Each row below holds a small network's activations on one input, seen along a few directions.
In each table, some parts of the input vary, and every possible input appears once, in random order.
Descriptions start from the smaller parts, as in this example, which fits no table here: one of 8 places around a ring, together with either a single point or one of 11 places along a line or (one of 3 separate values, together with one of 4 places along a line).
Shared parts are said once, and a part with two or three values counts as separate values.
In the rows, 128 means zero.

Table:
x1: [123 141 118 149 121  82 133 158 125 154  90 102  80 124  71  28 126 129]
x2: [135 146 126 131 144 160 176 160 121 127  96  91 130  99 104 141  95 165]
x3: [ 91 111  75  32  93 107 134  10 117  67 216 157  86  60  85 123 200 113]
x4: [ 98 127 131 126 142 163 139 172 124 107  85  72  87  83 103  98 138 116]
x5: [133 162 143  89 135 139 159 161  96 125  60 120 142 139 106 135 122 221]
x6: [138  98 100 173 147  48  90 139 118 146 180 131 133 151 103  97 147 108]
x7: [132 123 110 159 167 143 119  88 111 136 166 126 172 137 150 159 110 133]
x8: [150 117 163 159 101  77 120 161 177 153 141 154  80 162 143  91 134 108]
x9: [150 148 164  92  95 157 132 132 135 162  93 170 166 163 151 169 103 142]
x10: [139 137 123 117 154 136  91  88 100 132 126 141 171 182 131 167 112 177]
x11: [116 115 162 135 103 150 124 148 185 111 122 128 118 111 188 151 130  73]
x12: [152 123 146 131 110 171 162 133 156 143 123 165 157 137 173 157  91  96]
x13: [107 116 104 171 152 130  85 114 100 100 168 109 141 116 156 148 156  83]
Question: Describe the family of inputs behind these rows.
Answer: either a single point or (one of 3 separate values, together with one of 4 places along a line)
Question: Which other rows does x12 become when the choice among 3 separate values takes its other values? List them by row number.
Answer: x2, x7

Table:
x14: [ 84  97  73  81 121  73  87  42 111  36 234 128  84  79 109 147 233 116]
x15: [107 159 157  82  87 140 172 162 151 114  50 108  69  88 107  75 133 151]
x16: [164 123 150 162  92  91 118 121 159 160 169 196 142 176 185 136 123  89]
x17: [114 137 157 100 117 210 123 133 128 106  92 124 145 113 166 186 115 105]
x18: [132 121 144 148 109  62 108 179 160 166 114 115  56 143  79  42 141 114]
x19: [122 134 140 149 145 194 181 172 144 112  96  88 109  84 151 136 108 122]
x20: [ 93  99  53 101 127 111 132   5 103 108 223 134 115  63  70  83 163  67]
x21: [139 143 116 171 183 134 149 167  81 148 109  87 172 127 107 139  95 180]
x22: [116 110 143 177 142 123  61 140 134 136 131 129 146 162 183 126 141  70]
x23: [138 101 122 217 154  93 120 191 155 137 142  91 111 126 132  96 110  79]
x24: [163 137 140 106 141 132 130  81 125 151 139 173 172 189 138 172  90 195]
x25: [129 152 115 127 164 158  92 106  82 129 104 113 189 163 137 182 113 180]
x26: [140 154 121  97 129  99 144 165  82 146  66 126 119 154  59  80 128 206]
x27: [153 124 161  73  83 173 176 128 177 142 123 181 162 124 168 192 100 119]
Question: Describe the family of inputs behind these rows.
Answer: either one of 2 separate values or (one of 3 separate values, together with one of 4 places along a line)
Question: List by row number the other inputs of the same sort as x14.
Answer: x20
